Each row below is a small network's average activation on inputs in which a field has the value named, seen along a few directions.
Values that are neighbours, or in one group, have similar rows; names and order tell nothing.
Random noise pushes rows far along 6 fixed directions. That doesn't count. These rows show it; they differ only by the noise:
[-233  134 -207  696  322  -37    6  775  374  203 -466  225 -445 -123
  398 -273  155  448]
[-644   78 -345  -53  138 -464  288  -85 -452 -366  212  270 -474  241
 -275 -414  599  502]
[  38 -330  108  -53 -231   39   93 -322 -163  673 -514  261 -221 -564
  268  -24  745  -64]
[-132  109    6 -171  -63 -159  249 -314 -382 -222  286  197 -490  473
 -369  -99  114 -165]
[-341  -77  256  383  142  283   44   86    5  139    4 -312  -89  152
  150  379   58  361]
[ 103 -220   27  114  105   79  140  231 -137 -247 -120  261  -89  -80
 -136 -237   22 -134]
[-439  -62  448  480  129  562 -125  -15  -21  435 -134 -596  442 -197
  347  658  126  565]
[-241  592 -202  233   -7 -205   -5   12  -28  482 -291  323 -451  -16
  180 -258  355  178]


Field MAL:
nefaf: [  70  237 -385 -202  248 -466 -106  283    5 -377  288  276  509 -231
 -165 -382 -127  303]
lis: [ 359  232 -435 -471 -497 -529 -173 -782   31  206  103  516  -28 -249
 -157 -566  181 -620]
luve: [ -81 -700   34  -64  157 -121  230    0 -161 -477  110 -194   27  244
 -241 -111  201  423]
tipu: [-206 -246  -23 -363 -111  -93   53 -267 -146   55 -144 -254  100 -415
  -34  247  308 -284]
puf: [  72 -948 -227 -123  224 -301  264  819  176 -763  286  214 -540  425
   64 -374 -133  461]
bapu: [-179 -330    4 -230 -379  190   91 -490   11 -114   24 -329 -279   21
   80  211  247 -141]
mep: [ 100 -392   -9 -251 -116 -108 -151  206  207  481 -267    8 -487   89
  406   26  546  174]
dasum: [ 412  -99   16   41  -13  115 -312  170  418  446 -105  -78  430 -220
  329   82  -73  160]
kapak: [ -47 -338  145  306   15  108  105  131  345  379 -358 -171 -686  -27
  499  317  234  227]
laniz: [-471  211 -159 -397 -105 -425  -17 -651 -261  -46  522 -186  255  -48
 -258  211  274  168]
fuz: [-189 -607  103 -528 -151  -30  362 -687 -348 -354  192 -262  608 -450
 -365  336  197 -235]
The values of MAL form a ring.
A walk along MAL starts at bapu and steps to its neighbour kapak. Put nefaf, luve, tipu, puf in the order it reaches them. -> luve, puf, nefaf, tipu
Name the neighbours of laniz, in listed order. -> lis, fuz

Field LINOT:
did: [-232 -449 -175  158  267 -115   22  399  140 -613  103  -36   61  -87
 -112 -117    8  205]
lukis: [ 356  458 -358  -91  -83 -288 -125   52   56  156 -156  566  235 -330
  -91 -538  -48 -228]
zud: [ -42  -41  -28 -227   -4 -191   73 -297 -135 -242  300   68  119  -30
 -208   55   -3  -14]
garom: [  49  167   37 -331   12  -88  -84 -182 -283 -264  384    9  345  229
 -280  -27 -253  -62]
zelef: [ 137  327  -20 -261 -255  -23   58 -464 -205   15  -19  126  155  -76
 -247 -110  -72 -492]
zifen: [ 117 -422  130  114   81  206    3  268   73 -176   22 -128   36   98
   55   52  -79  161]
pogu: [-329 -440   57   23  -84  -63  250 -163   36  191  -54 -224 -597   88
  129  283  403   45]
fozo: [ -33 -188    5  -22   61  -70   -1  -26    9 -110  166   11  -72  284
  -40  -53   66  197]
lib: [  78 -574  474   62   23  600   -6   41 -126   50 -244 -433  589 -463
  202  437   16  152]
dabu: [-476  953 -111   11   72  -50  -51 -181 -414 -196  418 -255  154  444
 -335  -14 -236   83]
zavuf: [  16   41 -150  288  323   35   19  733  127 -502  -64  156 -112  159
  -10 -329 -240  232]
The values of LINOT form a ring.
A walk along LINOT starts at zud and steps to its neighbour did. Put garom, zifen, dabu, zavuf in the order it reaches them. -> dabu, zavuf, zifen, garom
How many steps from neighbour to neighbour lead from lukis to lib, at the fewest? -> 5
